These are the activations of a small network on made-up records, seen along a few directions, one row for each record.
Each row is followed by the record's values for the fields Fev, Duz, Lavu, Dupez, Nuzen, Bil.
A field that a record lacks is written none.
The largest differences between rows may come from other fields.
(in the rows, 500 means zero)
Strong random noise was added to every row along 8 fixed directions; ignore it. To show where, here is one row again and again, with new noise each time:
[687 350 366 669 394 694 359 593 666 592 219 664 496 607 480 513 440 394
 403 418 530 388 648 613 379 543 402 695 328]
[606 442 494 517 507 520 527 676 500 408 376 666 565 451 651 493 676 592
 537 425 546 509 617 515 406 622 304 513 297]
[336 420 482 485 481 393 531 507 413 469 683 431 599 512 489 507 668 695
 478 455 449 467 547 401 334 490 479 380 472]
[454 810 454 357 497 435 263 208 405 158 626 369 600 627 540 565 567 375
 566 389 270 578 323 439 566 428 537 523 477]
[618 283 579 551 597 572 608 619 650 641 715 469 470 488 247 589 620 501
 412 418 675 464 592 501 353 530 526 398 461]
[643 589 576 540 522 511 682 754 422 456 153 664 484 293 714 619 334 371
 524 623 527 434 429 627 642 781 344 506 542]
[372 538 464 383 452 477 727 559 620 286 514 436 600 458 435 560 592 533
 537 450 506 600 663 345 339 405 375 592 497]
[777 477 400 703 503 582 239 561 639 638 517 606 592 664 523 517 611 398
 413 363 474 369 536 638 533 547 513 590 360]
[156 425 381 576 282 362 597 502 341 485 395 515 621 446 577 547 423 671
 473 574 378 472 577 412 330 591 363 484 596]
[558 409 524 524 481 592 410 434 444 463 406 562 422 495 423 591 427 414
 469 461 527 499 451 557 415 640 441 457 422]

[292 639 431 655 328 388 584 594 437 586 286 571 592 460 753 533 328 551
 499 624 387 430 516 539 644 584 446 621 715]
(Fev l1; Duz u1; Lavu e2; Dupez w2; Nuzen s1; Bil p1)
[781 687 449 424 571 578 266 396 582 351 459 528 505 630 475 389 657 380
 582 308 461 527 476 534 637 338 566 636 297]
(Fev l2; Duz u2; Lavu e2; Dupez w2; Nuzen s2; Bil p2)
[496 488 375 561 401 468 361 468 371 442 381 550 513 450 632 410 479 562
 473 444 413 377 500 517 501 571 499 511 386]
(Fev l2; Duz u1; Lavu e2; Dupez w2; Nuzen s2; Bil p1)
[178 488 267 726 264 377 565 602 526 724 414 400 625 510 551 476 325 555
 321 644 323 279 584 465 430 409 562 624 764]
(Fev l2; Duz u1; Lavu e1; Dupez none; Nuzen none; Bil p1)
[396 527 482 391 524 490 426 458 238 460 383 405 495 503 649 379 500 653
 462 600 321 258 401 447 421 400 638 348 448]
(Fev none; Duz u2; Lavu e1; Dupez none; Nuzen none; Bil p1)
[579 520 516 472 618 481 572 576 524 667 549 385 443 542 533 419 522 590
 526 506 435 397 492 499 610 372 708 480 530]
(Fev l1; Duz u1; Lavu e2; Dupez w2; Nuzen s1; Bil p2)
[397 402 523 506 472 522 591 510 652 585 696 410 510 566 281 562 532 516
 450 476 561 569 598 525 387 410 502 447 603]
(Fev l1; Duz u1; Lavu e1; Dupez none; Nuzen none; Bil p2)
[516 522 556 363 606 540 797 753 546 363 392 490 534 394 586 477 539 527
 483 587 565 455 630 424 461 468 452 515 426]
(Fev none; Duz none; Lavu e2; Dupez w2; Nuzen s2; Bil none)
[436 544 487 395 482 475 496 637 444 411 446 511 641 510 746 399 606 614
 503 564 353 443 536 507 448 426 419 498 420]
(Fev l2; Duz none; Lavu e1; Dupez none; Nuzen none; Bil none)
[497 680 539 368 724 360 834 688 467 341 652 321 514 329 534 493 646 616
 454 560 499 338 513 252 593 423 667 406 532]
(Fev l1; Duz u1; Lavu e2; Dupez w2; Nuzen s2; Bil p1)
[405 489 460 565 537 478 580 686 476 659 390 425 410 573 581 402 297 568
 444 655 473 264 482 504 574 385 546 543 625]
(Fev none; Duz none; Lavu e2; Dupez w1; Nuzen s2; Bil none)
[370 590 278 673 243 406 492 471 676 583 511 532 725 587 462 575 466 408
 427 457 395 574 667 430 460 434 404 739 663]
(Fev l2; Duz u1; Lavu e1; Dupez none; Nuzen none; Bil p1)
[342 394 409 451 309 543 320 269 288 315 286 639 569 512 639 440 556 649
 593 470 357 612 578 464 256 607 283 459 272]
(Fev none; Duz u2; Lavu e1; Dupez none; Nuzen none; Bil p1)
[712 330 700 609 622 590 500 712 375 761 299 657 268 320 559 469 269 441
 446 676 662 323 308 759 640 783 522 363 523]
(Fev l2; Duz none; Lavu e2; Dupez w2; Nuzen s2; Bil none)
[177 573 336 479 362 300 544 432 577 443 787 292 767 603 489 477 683 665
 476 451 331 553 646 316 354 253 487 551 631]
(Fev l2; Duz u1; Lavu e1; Dupez none; Nuzen none; Bil p1)
[633 567 450 566 406 551 298 384 311 513 190 658 424 535 714 449 340 442
 609 506 391 492 322 601 649 641 487 517 438]
(Fev none; Duz u1; Lavu e2; Dupez w1; Nuzen s2; Bil p1)
[ 84 530 387 452 354 288 604 607 397 416 589 396 770 541 724 421 655 797
 480 589 335 461 644 353 332 358 344 514 565]
(Fev l2; Duz none; Lavu e1; Dupez none; Nuzen none; Bil none)
[285 378 341 570 273 613 446 325 506 529 184 467 334 554 348 546 132 363
 389 534 487 461 543 521 309 408 469 670 579]
(Fev l2; Duz u1; Lavu e1; Dupez none; Nuzen none; Bil p1)
[677 538 581 497 660 507 485 688 563 480 563 600 533 473 607 415 712 568
 547 500 630 491 491 575 587 546 397 517 406]
(Fev l1; Duz none; Lavu e2; Dupez w2; Nuzen s2; Bil none)
[711 639 568 398 692 489 459 463 655 370 902 442 666 573 454 524 792 425
 525 333 522 601 514 491 569 405 606 437 410]
(Fev l1; Duz none; Lavu e2; Dupez w2; Nuzen s2; Bil none)
[524 627 420 599 379 396 420 475 515 565 456 646 658 528 689 497 504 544
 606 513 394 622 497 641 697 545 401 484 576]
(Fev l1; Duz u2; Lavu e2; Dupez w2; Nuzen s2; Bil p1)
[501 580 552 472 629 437 765 573 643 456 496 460 442 356 405 546 516 447
 578 470 653 665 573 442 552 494 442 590 590]
(Fev l2; Duz u1; Lavu e2; Dupez w2; Nuzen s2; Bil p2)
[625 480 465 491 459 636 590 580 773 357 397 629 520 501 430 571 591 373
 538 352 687 703 749 510 397 491 238 701 409]
(Fev l2; Duz u1; Lavu e1; Dupez none; Nuzen none; Bil p1)
[684 391 634 343 683 664 379 312 428 418 449 508 131 433 321 489 477 423
 557 423 670 462 335 422 457 504 638 349 300]
(Fev l1; Duz u2; Lavu e2; Dupez w1; Nuzen s1; Bil p1)
[727 461 624 452 722 558 444 623 731 694 871 357 605 702 411 417 827 576
 438 410 525 359 567 602 515 275 640 391 418]
(Fev none; Duz u2; Lavu e1; Dupez none; Nuzen none; Bil p2)
[558 431 632 312 688 625 449 609 475 509 500 410 417 637 550 360 602 601
 451 513 480 348 467 620 393 346 545 376 337]
(Fev none; Duz u1; Lavu e1; Dupez none; Nuzen none; Bil none)
[509 472 577 630 472 391 840 591 562 612 705 711 646 253 355 686 545 470
 617 535 712 819 599 514 614 813 271 442 710]
(Fev none; Duz none; Lavu e2; Dupez w2; Nuzen s2; Bil none)
[634 425 422 560 271 688 262 288 644 497 213 641 426 645 427 457 367 389
 500 422 451 626 588 655 416 481 422 730 312]
(Fev l2; Duz u1; Lavu e2; Dupez w2; Nuzen s2; Bil p2)
[692 313 416 672 550 660 177 437 624 614 592 618 416 617 292 492 532 392
 368 309 655 420 553 580 412 595 452 531 258]
(Fev l2; Duz none; Lavu e2; Dupez w2; Nuzen s2; Bil none)
[795 320 461 629 620 641 439 822 761 744 485 625 516 563 521 399 648 556
 392 432 689 312 707 602 435 463 467 625 294]
(Fev l2; Duz none; Lavu e2; Dupez w2; Nuzen s2; Bil none)
[485 376 628 444 504 484 685 561 450 697 500 481 475 444 461 507 418 590
 539 613 491 485 510 566 519 555 567 311 574]
(Fev none; Duz u2; Lavu e2; Dupez w2; Nuzen s1; Bil p2)
[511 453 399 649 383 441 158 418 401 538 405 669 568 594 645 389 559 564
 501 434 419 555 533 505 487 628 360 541 318]
(Fev l2; Duz u2; Lavu e2; Dupez w2; Nuzen s2; Bil none)
[593 579 467 594 621 478 390 500 557 616 583 372 427 557 402 477 378 378
 484 468 508 374 424 508 692 384 714 515 612]
(Fev l1; Duz u2; Lavu e2; Dupez w2; Nuzen s2; Bil none)
[553 524 551 361 501 660 514 329 546 453 487 433 450 515 319 606 287 317
 504 543 471 612 474 525 472 466 608 512 554]
(Fev none; Duz none; Lavu e2; Dupez w2; Nuzen s1; Bil none)
[428 542 572 293 546 465 409 324 272 339 474 471 326 458 559 424 511 568
 565 421 461 531 391 382 439 456 563 432 358]
(Fev l2; Duz u1; Lavu e2; Dupez w2; Nuzen s1; Bil p1)
[663 494 750 319 727 528 357 493 305 415 611 424 415 466 574 483 686 580
 475 481 531 459 274 538 495 582 592 250 318]
(Fev l2; Duz u1; Lavu e2; Dupez w2; Nuzen s1; Bil p1)
[478 467 563 462 576 554 586 545 591 558 611 397 514 533 330 571 531 429
 395 561 486 467 528 557 449 501 514 443 609]
(Fev l1; Duz u1; Lavu e1; Dupez none; Nuzen none; Bil p2)

Which values does each new row have?
[855 498 590 576 636 612 406 404 565 495 572 644 318 292 243 691 499 170
 479 381 724 650 432 540 570 827 541 446 408]
(Fev l2; Duz u1; Lavu e2; Dupez w2; Nuzen s1; Bil p1)
[449 583 432 555 430 619 321 348 633 480 458 364 482 683 356 634 270 190
 373 546 461 460 439 616 548 371 531 675 659]
(Fev l2; Duz none; Lavu e1; Dupez none; Nuzen none; Bil none)
[582 674 493 439 489 420 417 400 441 420 577 499 603 463 633 510 592 481
 521 451 377 534 414 465 576 508 511 468 481]
(Fev l2; Duz u1; Lavu e1; Dupez none; Nuzen none; Bil p1)
[551 525 417 578 508 466 368 389 575 421 682 685 568 566 473 497 728 541
 640 326 590 798 626 426 523 601 282 577 336]
(Fev none; Duz none; Lavu e2; Dupez w2; Nuzen s2; Bil none)
[418 270 587 587 485 536 418 532 221 703 329 582 314 423 607 473 382 623
 389 608 520 293 383 598 442 676 495 316 469]
(Fev l2; Duz u1; Lavu e1; Dupez none; Nuzen none; Bil p1)
[526 451 399 613 423 563 541 583 508 595 268 575 538 391 515 598 303 417
 443 628 455 438 555 572 513 611 527 578 544]
(Fev l1; Duz none; Lavu e2; Dupez w2; Nuzen s1; Bil none)
[766 215 515 689 509 737 232 370 412 831 377 655 287 535 362 554 314 386
 378 502 564 370 387 698 449 748 655 360 402]
(Fev none; Duz u1; Lavu e2; Dupez w2; Nuzen s1; Bil p1)
[350 571 555 349 553 369 560 438 428 386 819 277 599 495 468 523 698 602
 449 496 429 497 486 336 410 398 513 387 590]
(Fev l2; Duz u1; Lavu e1; Dupez none; Nuzen none; Bil p1)
[719 416 775 301 746 683 546 436 525 457 605 399 204 396 247 588 415 297
 473 464 672 528 305 570 473 520 632 295 447]
(Fev l2; Duz u1; Lavu e1; Dupez none; Nuzen none; Bil p1)
[275 527 528 321 472 467 357 425 348 372 503 393 571 700 648 368 624 737
 535 496 330 484 452 516 383 344 438 408 428]
(Fev none; Duz u1; Lavu e1; Dupez none; Nuzen none; Bil p2)
[608 558 346 467 490 597 349 441 507 476 435 375 650 590 568 438 557 505
 378 486 280 277 525 486 406 407 706 563 362]
(Fev none; Duz u1; Lavu e2; Dupez w2; Nuzen s1; Bil p1)
[542 300 467 633 387 562 427 478 462 608 407 716 564 460 550 521 566 584
 515 492 523 525 610 561 376 702 339 434 345]
(Fev none; Duz u2; Lavu e1; Dupez none; Nuzen none; Bil p1)
[452 584 474 353 624 431 605 536 479 216 560 493 426 471 535 434 723 631
 564 379 558 540 523 285 422 388 392 522 321]
(Fev l2; Duz u1; Lavu e2; Dupez w1; Nuzen s2; Bil p1)
[538 631 607 466 536 457 804 580 638 412 536 476 457 332 351 662 399 290
 591 579 721 678 512 482 657 591 438 573 695]
(Fev l2; Duz none; Lavu e2; Dupez w2; Nuzen s2; Bil none)
[717 578 334 651 434 579 343 392 610 572 235 665 379 523 477 423 342 335
 496 389 564 415 497 541 658 433 569 734 414]
(Fev l2; Duz u2; Lavu e2; Dupez w2; Nuzen s2; Bil p1)
[343 572 570 511 538 374 420 332 345 534 804 231 566 575 442 519 497 512
 423 583 385 409 310 481 567 404 739 361 691]
(Fev l2; Duz none; Lavu e2; Dupez w2; Nuzen s2; Bil none)
[535 825 584 380 652 381 569 476 429 519 757 185 660 499 560 564 466 374
 467 655 234 276 248 526 747 375 825 340 776]
(Fev none; Duz u2; Lavu e1; Dupez none; Nuzen none; Bil p1)
[386 320 552 559 553 407 802 780 567 570 667 569 529 338 477 556 714 614
 518 516 717 589 692 434 439 586 300 436 525]
(Fev l2; Duz none; Lavu e1; Dupez none; Nuzen none; Bil none)
